Each row below holds a small network's activations on one input, seen along a few directions.
Each table varies a few parts of the input and shows all the possible inputs, shuffled.
A made-up example of a description, with smaller parts first: one of 4 places along a line, together with either a single point or one of 9 places around a ring or (one of 3 separate values, together with one of 5 places around a ring).
Shared parts are said once, and a part with two or three values counts as separate values.

Other details of the inputs shift rows strongly along two fixed directions, in all tables alike. That doesn't count.

Table:
r1: [ 1.26  1.27  1.96  4.64 -2.01  1.21  5.30 -0.43  0.33 -1.69  1.11  1.39
  3.00]
r2: [ 1.28  2.16  1.78 -3.26  3.60 -4.27  0.84  4.64 -3.18 -1.28  1.70  0.95
 -1.71]
r3: [ 2.00  2.49  2.71 -0.07  0.42 -2.80  4.08  1.75 -2.28 -1.92  0.47  0.29
  1.62]
r4: [-1.09  2.84  1.59  4.96 -5.58  2.66  7.05 -0.91 -0.64 -2.07  0.86  2.11
  3.23]
r5: [ 2.79 -0.99  1.05 -2.33  1.81 -4.03 -0.18  5.87 -1.01 -3.00  2.21  2.52
 -1.35]
r6: [ 0.18 -3.30 -1.09 -2.58 -0.29 -0.31 -2.93 -1.71  1.44  1.92 -2.02 -1.82
 -1.89]
r7: [-2.36 -2.33 -2.43 -4.43  3.63  0.57 -5.99  1.25  1.15  0.76  0.73 -0.67
 -4.19]
r8: [-0.02 -1.92 -1.08 -0.22  1.73  2.08 -2.95 -1.91  1.01  1.26 -0.29 -2.26
  0.77]
r9: [ 0.79  1.54  1.67  2.78 -0.22  0.66  3.71  1.26 -0.53 -1.46  1.94  2.20
  0.86]
r10: [-0.83 -1.22 -1.04 -1.45 -0.60  0.91 -1.63 -2.56  0.15  1.82 -0.95 -1.40
 -2.46]
r11: [-2.91  0.36 -2.32 -1.24  0.48  0.40 -4.95 -1.09  0.90  1.59 -1.64 -0.43
 -1.82]
r12: [-0.42 -0.73 -1.21  2.68 -2.92  1.12 -1.28 -4.35  2.15  1.52 -3.55 -0.78
  2.09]
r13: [ 1.52  2.43  0.46  1.74  0.55 -2.74  0.53  2.27 -0.25 -1.72  0.30  1.18
  0.49]
r14: [-1.30 -3.13 -1.77  1.35 -3.25  2.24 -1.75 -4.68  1.26  1.76 -0.95 -1.87
 -0.15]
r15: [ 0.58 -3.84 -1.63 -4.05  4.64 -0.40 -6.60  1.47  1.79  1.68  0.01 -1.94
 -1.37]
r16: [ 1.60  0.52  0.39 -2.15  2.41 -3.20 -0.06  5.35 -2.21 -2.79  3.19  2.60
 -2.71]
r17: [ 1.45  2.14  3.08  3.74 -4.25 -0.02  7.53 -2.16 -0.84 -0.21 -1.50  0.61
  5.51]
r18: [ 0.78  2.25  0.78 -3.57  2.36 -2.74  0.83  5.98 -1.69 -1.96  2.02  1.78
 -3.07]
r19: [-2.96 -0.57 -1.89  0.66 -0.72  5.04 -1.95 -3.89  1.45  2.63 -0.81 -1.99
  1.55]
r20: [-0.56 -2.94 -0.37  2.18 -2.28  2.90 -0.11 -4.16  2.52  1.16 -1.90 -0.98
  1.82]
r21: [-0.91  4.14  1.74  1.94 -2.81  0.52  6.38 -0.54 -1.51 -0.34 -0.03  0.50
  3.08]
r22: [-1.22 -1.83 -1.71 -1.09  2.53  2.25 -4.06 -1.45  0.68  2.54  0.29 -1.65
 -0.70]
r23: [-1.83  0.18 -2.27  2.02 -2.10  2.04 -2.73 -5.38  1.33  2.30 -2.38 -1.26
  0.11]
r24: [ 2.20  0.47  1.60 -2.26  2.87 -4.08  0.92  5.38 -2.02 -2.51  1.19  0.91
 -2.70]
Description of these inputs: one of 4 places along a line, together with either a single point or one of 5 places along a line.
The inputs of r8 and r22 match in every part but the place on the line of 4. If r13 is changed in the same way as r8 into r22, which row does it become?
Answer: r23
Which other rows agree with r19 in the place on the line of 4? List them by row number.
Answer: r4, r7, r11, r18, r21
Change only the place on the line of 4 in r6. List by row number the other rows that result.
Answer: r10, r18, r24

Table:
r25: [-2.65 -0.03 -1.57  5.73 -0.15  8.18 -1.73 -3.53  2.92  1.65  0.78  0.05
  3.96]
r26: [ 2.05  4.67  2.37  2.97 -1.09 -3.43  4.61  2.75 -2.40 -2.38  0.18  1.96
  3.35]
r27: [-0.25  1.02 -0.69 -4.86  3.68 -2.70 -1.20  4.96 -2.71 -1.45  4.04  0.77
 -5.58]
r28: [ 4.32 -0.07  4.20  3.12 -1.24 -2.21  6.14  3.17  0.22 -2.95  1.42  2.08
  2.15]
r29: [ 3.01 -4.57 -0.12 -4.53  3.26 -3.06 -2.57  4.72 -0.03 -1.58  1.70  0.36
 -1.50]
r30: [-4.55 -1.12 -3.42 -1.72 -0.88  4.46 -3.42 -7.18  0.26  5.51 -1.10 -4.70
 -1.70]
r31: [-0.12  4.04  2.38  1.35 -2.42 -1.50  6.20  3.02 -1.65 -2.80  1.84  3.94
  0.85]
r32: [ 4.30  1.41  4.41  2.40  0.84 -2.33  5.99  3.00 -0.20 -2.11  0.82  1.14
  3.78]
r33: [ 1.80  0.89  1.85  4.67 -4.16  0.07  3.66 -2.35 -0.46 -0.64 -1.08  1.76
  1.57]
r34: [-2.21 -0.47 -2.05 -8.91  6.91 -2.43 -7.06  4.21 -1.73  0.88  0.92 -1.79
 -6.32]
r35: [-3.88  0.24 -0.40  1.31 -5.05  4.65  1.53 -5.24 -0.01  1.60 -1.15 -1.30
 -0.40]
r36: [-1.76  1.32 -1.28 -0.53 -1.64  0.91 -1.00 -2.53  1.02  1.95 -3.08 -1.65
  0.34]
r37: [ 3.45  2.51  2.94  2.73  0.98 -2.69  5.68  2.47 -1.16 -3.34  0.17  1.43
  3.61]
r38: [ 2.91  0.68  0.64 -3.39  5.35 -5.18 -3.14  4.47 -1.76 -0.88  0.18  1.01
 -2.67]
r39: [ 2.36 -0.94  2.42  2.64 -2.12  1.32  4.71 -1.35  0.21  0.03 -0.45 -0.42
  6.11]
r40: [-0.47 -1.61 -3.06 -7.60  4.13 -4.20 -7.29  4.82  0.37 -0.47 -0.35 -0.29
 -7.10]
r41: [-3.82 -4.05 -4.32  2.64 -0.06  8.22 -7.19 -4.67  4.47  2.34  0.75 -0.70
 -0.34]
r42: [-1.52  2.53  0.35 -1.92  1.28 -1.41  0.75  1.78 -1.17  0.51  0.23  0.94
 -0.34]
r43: [-0.16 -3.05 -0.82  3.73 -3.87  2.13  1.02 -5.66  1.89  0.86 -2.61 -1.62
  1.56]
r44: [-2.81 -3.41 -3.84  0.17 -3.74  1.20 -5.67 -6.84  1.91  3.25 -3.20 -2.98
 -1.34]
What do these inputs look like to the network?
Answer: one of 2 separate values, together with either a single point or one of 9 places along a line
The inputs of r42 and r31 match in every part but the choice among 2 separate values. If r39 is changed in the same way as r42 into r31, which row does it become?
Answer: r29
Change only the choice among 2 separate values in r26. List by row number the other rows that result.
Answer: r44
